These are the activations of a small neural network, seen along a few directions. Each row is one input.
Each table varies a few parts of the input and shows all the possible inputs, shuffled.
Descriptions start from the smaller parts, as in this example, which fits no table here: one of 5 places around a ring, together with either a single point or (one of 2 separate values, together with one of 4 places along a line) or one of 11 places around a ring.
Shared parts are said once, and a part with two or three values counts as separate values.

Other details of the inputs vary at random and push rows far along three fixed directions, the same in every table; ignore that.

Rows:
row 1: [  1  -6   4  -6 -55  -7 -13 -23 -20  -5 -16 -17   1 -48]
row 2: [ 18  14  10  -1  22  28   7 -22  35  26 -47 -15  45 -20]
row 3: [-20  20 -34  -4  30  -2 -36   4   7  -5  -7  42 -30  43]
row 4: [-12   9  -5   1  22   7   0  13  37  18 -13  43 -23  32]
row 5: [  1  18 -18 -10  16  21 -25   0   8   6 -11  12  36  13]
row 6: [ 10  -2   1 -11  32  17  22   5  45  36 -35  -4  33  10]
row 7: [  9 -17  35   5  -3   9  23 -14  59  30 -56   7   3  -9]
row 8: [  6  25   5   6 -37   1 -18 -41 -22  -7 -12 -23  -1 -63]
row 9: [  0 -17  15  -7 -11 -22  43   7   0   5  12 -31 -33 -49]
row 10: [ -3 -16 -20 -25  28   9 -15  23  28  16   1  16  21  54]
row 11: [ 19  16  26  17  11  30  18 -24  36  29 -46   2  49 -12]
row 12: [-11   0 -16  -3 -10 -15   3   3 -33  -5  19 -11 -38 -23]
row 13: [-22  -3 -27  11  18 -13 -13  27 -22 -17  46  21 -58  26]
row 14: [ 57  49  20  10 -20  29 -38  -7  -4   1 -47  -5  41  11]
row 15: [ 35  -9  21  -8   0 -26  36  49  -3  -6  27 -30 -77  26]
row 16: [ -3 -13  11  10 -11 -15  39  12  -8 -10  30 -10 -46 -24]
row 17: [  7 -33   8  -9 -12  -3  21   9 -18  -2  20 -36  14 -20]
row 18: [ 13  12  15   1  29  25  23 -24  39  23 -50 -11  38  -2]
row 19: [ -3  -2  15  23 -14  -9  23  -4 -31  -8  20 -17 -38 -40]
row 20: [ -8 -12 -19  -4  -2 -11 -29  10 -41 -22  40   7  12  27]
row 21: [-14 -25  26   7  -7 -27  35  16  -6 -12  32 -11 -46 -15]
row 22: [ -3  -2   5  13 -14   1  -5  -2 -31 -21  32 -12  18  -6]
row 23: [ 15  -5  24  26 -12  10  47 -16 -20   0  24 -53   7 -41]
row 24: [  2  17  -3  -4 -26   6 -38 -25 -40 -24   3 -10  46 -31]
row 25: [  0 -13  21  15  25  10  50  13  -9   7  23 -24  -9   0]
row 26: [  2  20  12  -4 -50  -8 -26 -41 -21 -19 -20 -12  12 -60]
row 27: [ -1   4 -21  12 -28  15 -56  -8 -45 -18  24  15  34  14]
row 28: [-19 -25 -20  -5 -11 -22  -9  27 -24 -17  52  22 -52  36]
row 29: [ -8 -37  20   6  17 -12  57  33 -16  -7  47 -24 -17  11]
row 30: [  6   3   9  -6 -14  14  -4 -21  -1   5 -33 -17  55 -29]
row 31: [ -1   4 -22   2  39  20   2  21  31  15   5  31  14  55]
row 32: [ -8  -6 -17   9  -7   8 -39  10 -45 -12  34  25  19  32]
row 33: [-22  -9 -20 -17  36 -25   6  24  49   4  -7  36 -37  64]
row 34: [-12 -15  -2 -18  15 -11  17  14  51  19 -39  14 -14  11]
row 35: [-21  19 -39 -10 -16  -4 -81 -11 -12 -17  -7  55  -1  42]
row 36: [ 23   8  27   6  27  14  34 -22  50  20 -53 -13  43 -18]
row 37: [ -5 -26  11  -3  14 -24  44  18 -14 -24  37 -31  -8   2]
row 38: [-15  -4 -35 -26  10 -12 -47  14  17   2   2  45 -21  51]
row 39: [  2  27 -16   5 -21  16 -34 -27 -51  -2   1 -20  41 -36]
row 40: [ -2 -21  23  -3  35 -12  47  14  78  25 -31  16 -25  26]
row 41: [ -1   5  13   6 -21 -19  20 -14  -9 -12  12 -21 -25 -39]
row 42: [-11  47 -43  -7 -24   8 -90 -23 -25 -15 -13  50  12   0]
Each input here is: one of 2 separate values, together with either a single point or (one of 4 places along a line, together with one of 5 places along a line).
Q: Changing only the choice among 2 separate values turns row 20 into row 35. The same change can be made to row 22. Which row results?
A: row 40
Q: Changing only the choice among 2 separate values turns row 42 into row 5. The same change can be made to row 41. Which row results?
A: row 36
Q: Change only the choice among 2 separate values in row 24. List by row number the other rows that result.
A: row 26
Q: A walk changes only the place on the line of 5. It starts at row 25 and steps to row 23. List the rest of the walk in order.
A: row 18, row 2, row 39
Q: A walk changes only the place on the line of 5. It starts at row 19 and steps to row 13. List the rest of the walk in order.
A: row 3, row 8, row 12
